Each row below holds a small network's activations on one record, seen along a few directions.
Here are examples, each followed by its value of one field, D.
The largest differences between rows may come from other fields.
Strong random noise was added to every row along 9 fixed directions; ignore it. To show where, here is one row again and again, with new noise each time:
255; -272; -248; -166; -135; -175; -83; -139; 105; 27; -135; -218; -68; 218; 191; 20; 119; -11; 1; -154; 144; 150; 246; -126; -4
-149; 318; -272; 580; -381; -135; 111; 66; -226; 185; -513; 109; -320; -455; -602; 231; 2; 62; 295; 10; -186; -479; -510; -363; 27
-132; 299; 293; -659; -243; -205; -595; 319; -28; 129; -227; -83; 463; 191; -132; -348; 514; 319; 438; 86; -144; -300; -186; 28; 70
-47; 486; -453; 120; -206; 795; 574; -787; -416; -130; 251; -121; -16; 201; 62; 153; -467; 573; 70; -524; -13; 176; -191; -393; -302
-188; 98; -372; 6; -352; -195; -107; -162; -717; 134; -304; -204; -348; 70; -323; -242; 204; 123; 378; -308; 364; -183; 2; -100; 322
374; -163; -256; -81; -160; 261; 110; -173; 596; -23; -72; -189; 40; 267; 378; 295; -185; 126; -86; -160; -159; 275; 53; -376; -358
-282; 108; -287; -154; -202; -477; -97; -23; -457; 61; -363; 205; -20; -307; -273; 122; 173; 187; 232; -66; 534; 475; 324; 212; 249
139; -250; -184; -235; -9; -198; -78; -306; -310; -72; -17; -278; -280; 235; -126; -30; 211; -138; -10; -349; 292; -147; 229; -20; 72
107; -98; 180; -37; -97; 291; -110; 343; 686; -32; 130; 65; 63; -17; 130; 59; -40; -109; 34; 87; -209; -247; -150; 49; -126
-190; 7; 133; -428; -84; 566; -226; 142; 221; -190; -10; -222; -570; 272; -539; 269; -32; -218; 218; -557; 116; -552; -298; -103; -250
-103; 233; -217; -160; -17; 528; 205; -238; 81; -158; 138; 151; -30; -207; -288; 501; -211; 13; -22; -374; 170; -53; -66; -60; -223

212; 197; -841; 547; -284; 289; 415; -404; -240; 244; -92; -39; 87; -320; 172; 145; -207; 44; -23; -141; 24; -77; -65; -453; 150 -> d9
-312; 430; 108; 67; 223; 421; 454; -505; -484; -307; 334; 84; -140; -36; -313; 245; -338; 320; -89; -297; -62; 84; -188; -15; -326 -> d3
58; -37; 30; 424; -41; -111; 298; -304; -203; -109; 85; -56; -203; 16; -16; -87; -125; 159; -37; 18; -196; -88; -125; -84; -119 -> d6
-68; -451; 67; 486; 112; -83; 113; 302; 169; -82; 179; 85; -580; -212; 5; -37; -140; -472; -131; 97; 183; -94; 151; 316; 221 -> d3
289; -91; -191; 379; 196; -502; 280; -639; -781; -41; 74; -238; -173; 16; -92; -125; 172; -58; -284; -67; -89; -263; 96; -133; 67 -> d10
121; 465; -86; 0; -121; -290; -149; 132; -58; 428; -417; 202; 792; -221; 116; -84; 240; 279; 98; 439; -314; 38; -223; -263; 166 -> d8
-5; -96; -259; 120; 8; 101; 76; -83; -124; -51; 100; 115; -278; -329; -375; 215; 42; -359; -75; -220; 302; -407; 69; 111; 143 -> d12
-121; -165; 230; -136; -151; 530; 12; 56; 267; -244; 216; -275; -528; 584; 175; -151; -306; 175; 167; -333; 49; 150; -49; 79; -252 -> d6
-193; 259; 270; -92; 104; -21; -50; 7; -142; -21; -325; -104; -224; 285; -280; 178; -133; 218; 80; -43; -248; 210; -328; -262; -316 -> d1
-344; 55; -204; -475; -107; 454; -84; -187; -506; -64; 123; -255; -321; 418; -55; -223; -73; 105; 292; -569; 604; 171; 189; 77; 205 -> d14
-128; 362; 225; 10; 131; 623; 205; 37; 113; 37; 494; 296; 557; 31; 436; -265; -319; 260; -52; 215; -113; 232; -104; 205; 73 -> d8
-166; 56; 16; 178; -48; 249; 159; -87; -172; -99; 132; -108; -290; 196; 88; -144; -258; 202; 67; -110; 0; 190; -50; -7; -78 -> d10
-105; -49; -30; 71; 135; 239; 76; -24; -83; -29; -81; -125; -502; 196; -185; 189; -251; -203; -58; -230; 99; 62; -102; -142; -80 -> d1
173; -179; 265; -653; 205; 283; -263; 139; 736; -185; 167; -80; 176; 145; -36; 361; 104; -257; -137; -156; -130; -237; -7; -34; -366 -> d15
325; -151; -62; 28; 293; 246; 437; -409; 422; -232; 446; 58; 327; 29; 591; 297; -343; 107; -479; 22; -136; 583; 326; -8; -368 -> d3
15; 32; -239; 697; -225; 424; 413; 34; 373; -25; 217; 230; -71; -413; 171; 105; -391; 30; -27; 134; -187; -89; -173; -60; -68 -> d4
-300; 28; -393; 9; -487; 200; -261; 261; -251; 172; -159; -50; -292; -114; -237; -331; 139; -73; 494; -231; 466; -393; -21; 38; 445 -> d5
-158; 373; 37; 7; -52; 292; 97; -116; -132; -67; 247; 221; 323; -245; -170; -55; -15; 224; 85; 15; -97; -269; -196; 73; -40 -> d12
-13; 259; 205; -159; 189; 214; 217; -407; -190; -253; 155; -64; -5; 213; -146; 198; -135; 294; -137; -207; -190; 78; -126; -99; -424 -> d7
280; -317; -45; 50; 28; -50; -104; 434; 789; 103; 93; 192; 322; -264; 496; 99; 15; -302; -182; 348; -41; 175; 254; 199; 111 -> d9
-252; 69; -444; 25; 92; -191; 114; -7; -160; 3; -250; 491; -58; -794; -522; 682; -22; -278; -104; -87; 630; 328; 329; 178; 163 -> d7
49; 157; 232; 368; 106; -209; 250; 0; 102; -55; 107; 244; 265; -178; 268; 22; -158; 332; -166; 423; -396; 400; -29; 113; -177 -> d10
221; -301; 363; 212; 36; -473; -337; 476; 49; 320; -35; -203; 160; 286; 467; -814; 317; -216; 53; 529; -323; -327; -84; 84; 476 -> d2
60; -120; 54; -275; -140; 17; -146; 79; 266; 4; 3; -181; 134; 350; 399; -211; 10; 243; 139; 17; -38; 332; 126; -29; -64 -> d15
-55; -269; -12; -68; 21; 215; -5; 390; 841; -82; -215; 171; -317; -152; -33; 648; -304; -269; -62; -56; 161; 440; 97; -19; -255 -> d14
-59; -130; 55; 93; -222; -441; -104; -41; -102; -83; -568; -271; -682; 246; -464; 177; 66; 163; 231; -168; -105; -6; -190; -351; -310 -> d5
43; -47; -500; -541; -47; 348; -75; -340; -245; 4; 130; -216; 124; 273; 201; -70; 55; 8; 26; -463; 565; 222; 421; -61; 154 -> d7
169; 24; 226; -102; 57; 165; 7; -229; -174; 39; 276; -278; 239; 559; 397; -562; 5; 203; -7; 12; -260; -118; -121; -87; 22 -> d11
-129; 228; -130; 390; -478; -254; -6; 116; -72; 192; -573; -40; -134; -58; -138; -71; -27; 432; 408; 152; -262; 74; -356; -380; -65 -> d6
-38; -165; 787; 415; 111; 311; 58; 499; 727; -270; 632; 198; -77; -116; 142; -298; -162; -146; -88; 416; -582; -599; -356; 430; -192 -> d4
164; -553; -141; -56; -64; -102; -295; 81; -145; 87; -118; -541; -689; 400; -137; -314; 266; -597; 102; -342; 266; -683; 42; -146; 319 -> d14
-444; 229; 57; 395; -63; -371; 132; 220; -327; 29; -116; 458; 40; -590; -154; -15; -95; 201; 142; 353; 162; 430; 59; 390; 237 -> d9
-105; 254; -54; 29; -219; 240; -28; 160; 185; 29; 58; 247; 237; -338; -127; 59; 30; 122; 163; 59; -50; -249; -156; 63; 11 -> d5
128; 248; -311; 187; 16; 384; 311; -350; -250; 146; 150; 34; 272; 14; 256; -64; -213; 106; -134; -68; 26; 71; -34; -162; 110 -> d8
189; 152; -241; -408; 28; 268; -57; -199; 173; -21; 104; 25; 441; -109; 3; 269; 123; -21; -111; -169; 26; -145; 80; -120; -134 -> d13
337; -278; -149; -663; 135; -251; -418; -112; -26; 149; -180; -419; 239; 537; 322; -157; 337; -165; -98; -136; 159; 168; 343; -201; 88 -> d1
147; 5; 455; -259; 467; -496; -188; 202; 371; -40; -402; 140; 92; -223; -509; 705; 202; -360; -328; 186; -351; -139; -195; -109; -366 -> d2
414; -625; 411; 208; 511; -173; 270; -388; 73; -392; 690; -194; -293; 323; 276; -177; -27; -331; -556; 19; -178; -187; 260; 283; -175 -> d13
287; -18; -257; 203; -68; -29; 198; -489; -281; 15; 110; -204; 59; 155; 108; -182; 55; 139; -67; -92; -162; -242; -34; -296; -31 -> d12
-282; -119; 68; 239; -64; 289; 194; 293; 248; -26; 176; 289; -154; -27; 399; -125; -486; 79; 42; 134; 337; 784; 229; 416; 170 -> d11
8; 166; -283; 31; -285; 364; 96; 170; 628; 56; -237; 153; 145; -236; 123; 476; -273; 176; 93; -11; -90; 342; -103; -243; -266 -> d15
-22; -207; -101; 761; 73; -248; 224; 117; -183; 143; -330; -11; -694; -216; -308; 150; -195; -441; -97; 76; -21; -199; -222; -180; 185 -> d2
69; -178; 320; -224; 171; -127; -75; -45; 298; -290; 79; -56; -147; 46; -240; 269; 94; -97; -137; -76; -178; -188; -20; 38; -401 -> d4
-46; 57; 188; 460; -6; 159; 254; 42; 97; -97; 355; 205; 83; -165; 217; -227; -214; 156; -47; 274; -242; -11; -110; 198; -12 -> d13
-8; 79; 28; 660; 94; -218; 449; -205; -236; 40; -30; 233; -65; -225; 22; 44; -302; 118; -162; 262; -163; 299; -108; -16; 19 -> d11

Which value of D does each new row have?
138; -311; -384; -180; -47; 194; 157; -360; -93; -110; 269; -153; -167; 236; 343; -27; -118; -25; -94; -373; 515; 387; 503; 132; 104 -> d6
-14; -104; -297; -93; -294; 74; -183; 242; 203; 130; -328; -201; -221; 153; 160; 17; -15; 27; 213; -140; 173; 241; 103; -171; 53 -> d3
55; -228; 158; -215; 198; 365; -57; 64; 388; -197; 219; -148; -286; 127; -125; 246; -90; -381; -147; -251; -18; -335; -64; -7; -223 -> d9
143; -217; -321; -589; 67; -198; -403; 61; 115; 22; -252; -45; -32; -217; -453; 458; 431; -533; -71; -314; 430; -349; 280; -20; 85 -> d13
81; -322; 198; 295; 46; -47; 286; -314; -134; -318; 259; -286; -649; 416; 122; -142; -217; 125; -115; -174; -95; 129; 84; 81; -254 -> d4
87; -312; 92; 130; 23; 265; 4; 94; 112; -116; 516; -24; -189; 43; 158; -360; 9; -309; -86; -49; 140; -450; 123; 378; 214 -> d12
-425; 321; 148; -514; -295; 480; -576; 644; 137; 174; -94; -56; 97; 87; -227; -308; 203; 6; 565; -96; 62; -510; -357; 36; 228 -> d9
182; 358; -347; -110; -330; -207; -131; -178; -174; 309; -305; -107; 712; -85; 156; -202; 319; 396; 232; 150; -293; -172; -170; -448; 80 -> d15
205; -207; 213; -57; 94; 129; 153; -537; -311; -317; 428; -444; -366; 591; 43; -309; 14; 101; -123; -359; -127; -364; -9; -19; -250 -> d5
133; 14; 130; 153; 84; 124; 40; -47; 55; 82; -155; -191; -217; 308; -80; 22; -113; -84; -51; -29; -302; -250; -348; -378; -151 -> d8
-59; 137; -22; -105; -197; 390; -95; 257; 490; 12; -270; -102; -180; 96; -83; 333; -187; 68; 169; -141; -200; 4; -298; -304; -321 -> d9
200; 81; 121; 447; 185; -109; 347; -139; 224; -68; 156; 205; 292; -351; 130; 206; -130; 59; -307; 338; -491; -29; -144; -95; -245 -> d3
-226; 236; -399; 16; -309; 213; 49; 50; -30; 93; -209; 212; -24; -338; -201; 267; -104; 125; 241; -164; 318; 171; 8; -28; 98 -> d6
-517; 474; 251; -418; 55; 715; -65; 195; 86; -201; 262; 237; 94; -84; -274; 192; -227; 205; 178; -199; 94; 66; -197; 211; -210 -> d10
163; 3; -312; 5; -174; 6; -90; 109; 331; 147; -77; 175; 385; -359; 58; 99; 138; -87; 17; 132; 20; -158; 55; -84; 92 -> d12
